These are the activations of a small network on made-up records, seen along a few directions, one row for each record.
Each row is followed by the record's values for the fields Sepu, Nud, Bupof, Mufi, Kez, Rofoz, Luviv.
Not every record has every field; a missing one is written none.
The largest differences between rows may come from other fields.
(in the rows, 500 means zero)
Strong random noise was added to every row along 2 fixed directions; ignore it. To show where, here is one row again and again, with new noise each time:
[423 649 536 608 640 484 528 530 777 224 528 353 576 613 499 200 553 493
 578]
[501 346 394 414 529 471 396 386 602 238 492 451 480 578 692 514 407 328
 515]
[706 373 235 493 535 373 623 522 557 555 477 474 600 639 484 638 536 565
 575]
[585 311 317 414 515 434 458 414 560 354 481 474 509 594 646 604 432 389
 527]

[379 637 715 538 428 743 439 461 466 375 563 561 412 299 409 394 433 511
 528] : Sepu: l2 / Nud: g2 / Bupof: c2 / Mufi: t1 / Kez: n1 / Rofoz: z2 / Luviv: f3
[574 290 279 442 318 531 499 104 470 530 590 585 481 504 582 465 344 260
 446] : Sepu: l1 / Nud: g2 / Bupof: c1 / Mufi: t1 / Kez: n2 / Rofoz: z2 / Luviv: f3
[526 336 470 415 462 514 410 205 475 412 512 571 467 562 608 430 443 378
 492] : Sepu: l1 / Nud: g2 / Bupof: c1 / Mufi: t1 / Kez: n2 / Rofoz: z2 / Luviv: f3
[421 435 589 417 385 519 567 530 535 411 632 597 475 461 471 306 438 340
 443] : Sepu: l2 / Nud: g2 / Bupof: c2 / Mufi: t1 / Kez: n1 / Rofoz: z2 / Luviv: f3
[526 378 494 441 487 469 355 379 398 522 428 659 426 463 614 687 360 513
 485] : Sepu: l1 / Nud: g2 / Bupof: c2 / Mufi: t2 / Kez: n2 / Rofoz: z2 / Luviv: none
[249 409 770 280 342 817 224 151 283 227 451 544 276 345 719 507 194 211
 448] : Sepu: l1 / Nud: g2 / Bupof: c2 / Mufi: t2 / Kez: n1 / Rofoz: z2 / Luviv: f3
[556 611 513 563 500 434 643 669 525 649 481 484 549 503 474 445 529 532
 551] : Sepu: l2 / Nud: g1 / Bupof: c2 / Mufi: t2 / Kez: n1 / Rofoz: z2 / Luviv: none
[434 675 578 651 490 385 703 529 733 379 562 435 572 583 414 174 543 483
 455] : Sepu: l2 / Nud: g2 / Bupof: c2 / Mufi: t1 / Kez: n1 / Rofoz: z2 / Luviv: f1
[459 536 465 504 583 512 544 657 455 542 455 512 631 476 512 630 620 531
 474] : Sepu: none / Nud: none / Bupof: c2 / Mufi: t1 / Kez: n1 / Rofoz: z2 / Luviv: f3
[712 305 434 395 392 565 590 515 244 708 596 555 395 501 496 696 455 648
 561] : Sepu: l2 / Nud: g2 / Bupof: c2 / Mufi: t1 / Kez: n1 / Rofoz: z1 / Luviv: f1
[613 305 272 378 323 417 647 339 596 639 572 553 533 493 519 425 402 274
 465] : Sepu: l2 / Nud: g1 / Bupof: c2 / Mufi: t1 / Kez: n2 / Rofoz: z2 / Luviv: f3
[656 213 374 472 291 528 651 334 350 728 605 600 386 444 447 548 291 399
 429] : Sepu: l2 / Nud: g2 / Bupof: none / Mufi: none / Kez: n1 / Rofoz: z2 / Luviv: f1
[537 280 718 355 270 840 411 109 136 583 598 577 205 322 491 525 329 369
 545] : Sepu: l1 / Nud: g2 / Bupof: c2 / Mufi: t1 / Kez: n1 / Rofoz: z2 / Luviv: f3
[478 436 448 327 391 369 467 501 540 382 442 604 464 522 660 587 403 399
 442] : Sepu: l2 / Nud: g2 / Bupof: c2 / Mufi: t1 / Kez: n2 / Rofoz: z2 / Luviv: none
[507 554 484 522 514 451 488 498 609 527 494 404 510 512 441 440 517 485
 501] : Sepu: l1 / Nud: g1 / Bupof: none / Mufi: none / Kez: none / Rofoz: none / Luviv: none
[534 499 478 531 512 429 549 558 558 606 453 458 566 510 413 568 548 600
 553] : Sepu: l1 / Nud: g2 / Bupof: none / Mufi: none / Kez: none / Rofoz: none / Luviv: none
[444 653 584 588 516 425 589 555 562 613 511 530 532 491 375 434 495 567
 477] : Sepu: l1 / Nud: g2 / Bupof: none / Mufi: none / Kez: n2 / Rofoz: z2 / Luviv: f1
[656 532 436 474 528 432 653 629 426 622 408 473 541 545 390 610 567 570
 480] : Sepu: l2 / Nud: g1 / Bupof: c2 / Mufi: t1 / Kez: n1 / Rofoz: z1 / Luviv: f3
[462 598 563 565 542 509 554 542 559 550 539 516 521 522 434 441 598 566
 393] : Sepu: none / Nud: none / Bupof: c2 / Mufi: t1 / Kez: n1 / Rofoz: z2 / Luviv: f3
[522 601 525 502 528 515 685 589 512 578 526 560 609 470 366 416 597 653
 459] : Sepu: l2 / Nud: g2 / Bupof: c2 / Mufi: t1 / Kez: n1 / Rofoz: z2 / Luviv: f3
[595 359 509 546 463 640 491 382 253 659 475 472 314 435 434 615 469 644
 595] : Sepu: l2 / Nud: g2 / Bupof: none / Mufi: none / Kez: n1 / Rofoz: z2 / Luviv: none
[508 384 450 473 346 571 497 340 639 486 581 562 503 512 473 315 379 183
 502] : Sepu: l2 / Nud: g2 / Bupof: c1 / Mufi: t2 / Kez: n2 / Rofoz: z1 / Luviv: f3
[617 404 394 419 407 617 471 536 466 634 501 610 500 472 438 542 482 430
 418] : Sepu: l2 / Nud: g1 / Bupof: c1 / Mufi: t2 / Kez: n1 / Rofoz: z1 / Luviv: f3
[671 254 506 519 411 627 546 234 262 742 541 447 366 480 394 588 455 606
 602] : Sepu: l1 / Nud: g2 / Bupof: none / Mufi: none / Kez: n1 / Rofoz: z1 / Luviv: f1
[622 558 356 522 615 480 651 626 343 722 463 569 553 473 368 752 689 861
 559] : Sepu: l2 / Nud: g2 / Bupof: c2 / Mufi: t1 / Kez: n1 / Rofoz: z2 / Luviv: f3
[573 561 433 604 513 454 652 541 390 775 466 471 535 545 333 576 584 738
 522] : Sepu: l1 / Nud: g1 / Bupof: none / Mufi: none / Kez: n1 / Rofoz: z2 / Luviv: f1
[352 644 610 557 651 476 416 678 633 422 460 399 589 498 541 454 584 566
 515] : Sepu: none / Nud: none / Bupof: none / Mufi: none / Kez: none / Rofoz: none / Luviv: none
[479 583 515 604 614 398 590 614 662 489 465 425 596 561 374 420 580 652
 593] : Sepu: l2 / Nud: g2 / Bupof: none / Mufi: none / Kez: none / Rofoz: none / Luviv: none
[467 575 532 571 518 489 543 494 499 346 443 474 449 526 517 354 546 520
 606] : Sepu: l2 / Nud: g2 / Bupof: c1 / Mufi: t1 / Kez: n1 / Rofoz: z2 / Luviv: none
[489 566 533 450 524 505 475 545 558 547 554 531 468 453 470 472 435 426
 393] : Sepu: l2 / Nud: g2 / Bupof: none / Mufi: none / Kez: n2 / Rofoz: z1 / Luviv: f3
[365 758 682 617 614 607 544 522 651 371 503 377 564 637 404 200 668 667
 633] : Sepu: none / Nud: none / Bupof: c1 / Mufi: t1 / Kez: n2 / Rofoz: z1 / Luviv: f3
[626 515 316 418 381 372 601 524 596 727 587 609 533 485 418 387 474 424
 365] : Sepu: l2 / Nud: g1 / Bupof: c2 / Mufi: t1 / Kez: n2 / Rofoz: z2 / Luviv: f3
[411 566 468 627 518 547 662 416 729 391 632 381 517 498 378  89 527 450
 511] : Sepu: l2 / Nud: g2 / Bupof: c2 / Mufi: t1 / Kez: n1 / Rofoz: z2 / Luviv: f3
[417 376 461 297 387 462 367 422 466 420 409 564 388 386 690 653 316 250
 392] : Sepu: l2 / Nud: g1 / Bupof: none / Mufi: none / Kez: n2 / Rofoz: z2 / Luviv: none
[589 615 387 566 533 383 609 631 641 539 411 542 595 567 462 468 540 501
 524] : Sepu: l2 / Nud: g2 / Bupof: c1 / Mufi: t2 / Kez: n2 / Rofoz: z2 / Luviv: none
[404 597 512 446 493 491 548 508 507 530 520 558 588 515 463 486 527 495
 446] : Sepu: none / Nud: none / Bupof: c2 / Mufi: t1 / Kez: n2 / Rofoz: z2 / Luviv: f3
[487 586 480 525 430 390 522 756 394 671 532 604 652 448 495 553 524 562
 426] : Sepu: none / Nud: none / Bupof: c2 / Mufi: t1 / Kez: n1 / Rofoz: z2 / Luviv: f2
[506 401 637 530 498 756 495 320 330 488 503 441 291 475 538 537 498 606
 683] : Sepu: l2 / Nud: g2 / Bupof: c2 / Mufi: t2 / Kez: n1 / Rofoz: z1 / Luviv: none
[567 261 347 366 460 392 363 340 536 416 473 517 461 630 704 621 474 387
 473] : Sepu: none / Nud: none / Bupof: c2 / Mufi: t1 / Kez: none / Rofoz: none / Luviv: none

Here are new rows. What are their fields?
[561 684 559 593 431 550 617 638 303 789 510 476 532 391 291 519 481 669
 471] : Sepu: l1 / Nud: g1 / Bupof: none / Mufi: none / Kez: n1 / Rofoz: z2 / Luviv: f1
[568 439 330 516 550 319 450 545 650 452 427 464 609 667 540 482 606 492
 527] : Sepu: none / Nud: none / Bupof: c1 / Mufi: t1 / Kez: none / Rofoz: none / Luviv: none
[402 552 701 525 570 656 422 405 387 519 547 519 413 429 404 401 499 596
 478] : Sepu: l1 / Nud: g2 / Bupof: none / Mufi: none / Kez: n1 / Rofoz: z2 / Luviv: f3
[461 889 656 627 692 507 596 773 483 598 504 609 679 364 308 512 641 715
 514] : Sepu: l1 / Nud: g2 / Bupof: c2 / Mufi: t1 / Kez: n2 / Rofoz: z2 / Luviv: f3
[499 548 348 608 600 403 530 511 715 361 461 400 674 677 504 481 628 515
 552] : Sepu: none / Nud: none / Bupof: c1 / Mufi: t1 / Kez: none / Rofoz: none / Luviv: none
[558 539 419 407 494 445 527 576 431 673 444 575 460 451 450 631 463 456
 419] : Sepu: l2 / Nud: g1 / Bupof: none / Mufi: none / Kez: n2 / Rofoz: z2 / Luviv: f3
[470 584 503 547 653 453 547 639 677 435 534 407 552 525 470 364 531 542
 534] : Sepu: l2 / Nud: g2 / Bupof: none / Mufi: none / Kez: none / Rofoz: none / Luviv: none
[431 687 472 623 594 392 596 699 562 644 409 472 618 521 416 521 616 704
 530] : Sepu: none / Nud: none / Bupof: none / Mufi: none / Kez: n2 / Rofoz: z2 / Luviv: none
[662 225 303 336 439 391 425 398 381 594 427 547 461 608 641 818 514 520
 536] : Sepu: none / Nud: none / Bupof: c2 / Mufi: t1 / Kez: none / Rofoz: none / Luviv: none
[534 482 524 422 401 533 557 493 396 638 595 633 484 372 331 504 473 464
 425] : Sepu: l2 / Nud: g2 / Bupof: c2 / Mufi: t1 / Kez: n1 / Rofoz: z2 / Luviv: f3
[257 512 740 412 481 608 299 405 519 245 556 477 438 486 576 293 424 299
 405] : Sepu: none / Nud: none / Bupof: c2 / Mufi: t1 / Kez: n1 / Rofoz: z1 / Luviv: f3
[587 371 362 464 518 429 538 474 607 485 520 479 522 524 478 493 419 511
 518] : Sepu: l2 / Nud: g2 / Bupof: none / Mufi: none / Kez: none / Rofoz: none / Luviv: none
[570 509 395 497 456 430 571 562 665 606 525 439 562 489 419 443 493 479
 473] : Sepu: l2 / Nud: g1 / Bupof: none / Mufi: none / Kez: none / Rofoz: none / Luviv: none
[345 577 619 603 537 545 440 545 541 460 462 440 445 448 509 406 577 560
 514] : Sepu: none / Nud: none / Bupof: none / Mufi: none / Kez: n1 / Rofoz: z2 / Luviv: none
[503 457 487 417 567 590 431 460 426 496 481 444 400 475 542 568 505 523
 453] : Sepu: l2 / Nud: g1 / Bupof: none / Mufi: none / Kez: n1 / Rofoz: z1 / Luviv: f3
[600 268 401 409 349 627 507 362 242 726 492 537 396 429 458 598 373 441
 476] : Sepu: l2 / Nud: g1 / Bupof: none / Mufi: none / Kez: n1 / Rofoz: z2 / Luviv: f3
[638 443 270 515 559 362 547 586 548 579 395 473 656 665 480 660 669 647
 595] : Sepu: none / Nud: none / Bupof: c1 / Mufi: t1 / Kez: none / Rofoz: none / Luviv: none
[361 805 641 640 704 429 512 848 598 422 361 399 620 517 463 490 678 712
 483] : Sepu: none / Nud: none / Bupof: none / Mufi: none / Kez: n1 / Rofoz: z2 / Luviv: none
[404 580 567 606 656 504 473 443 658 339 500 379 473 592 425 301 560 632
 593] : Sepu: l2 / Nud: g2 / Bupof: none / Mufi: none / Kez: none / Rofoz: none / Luviv: none
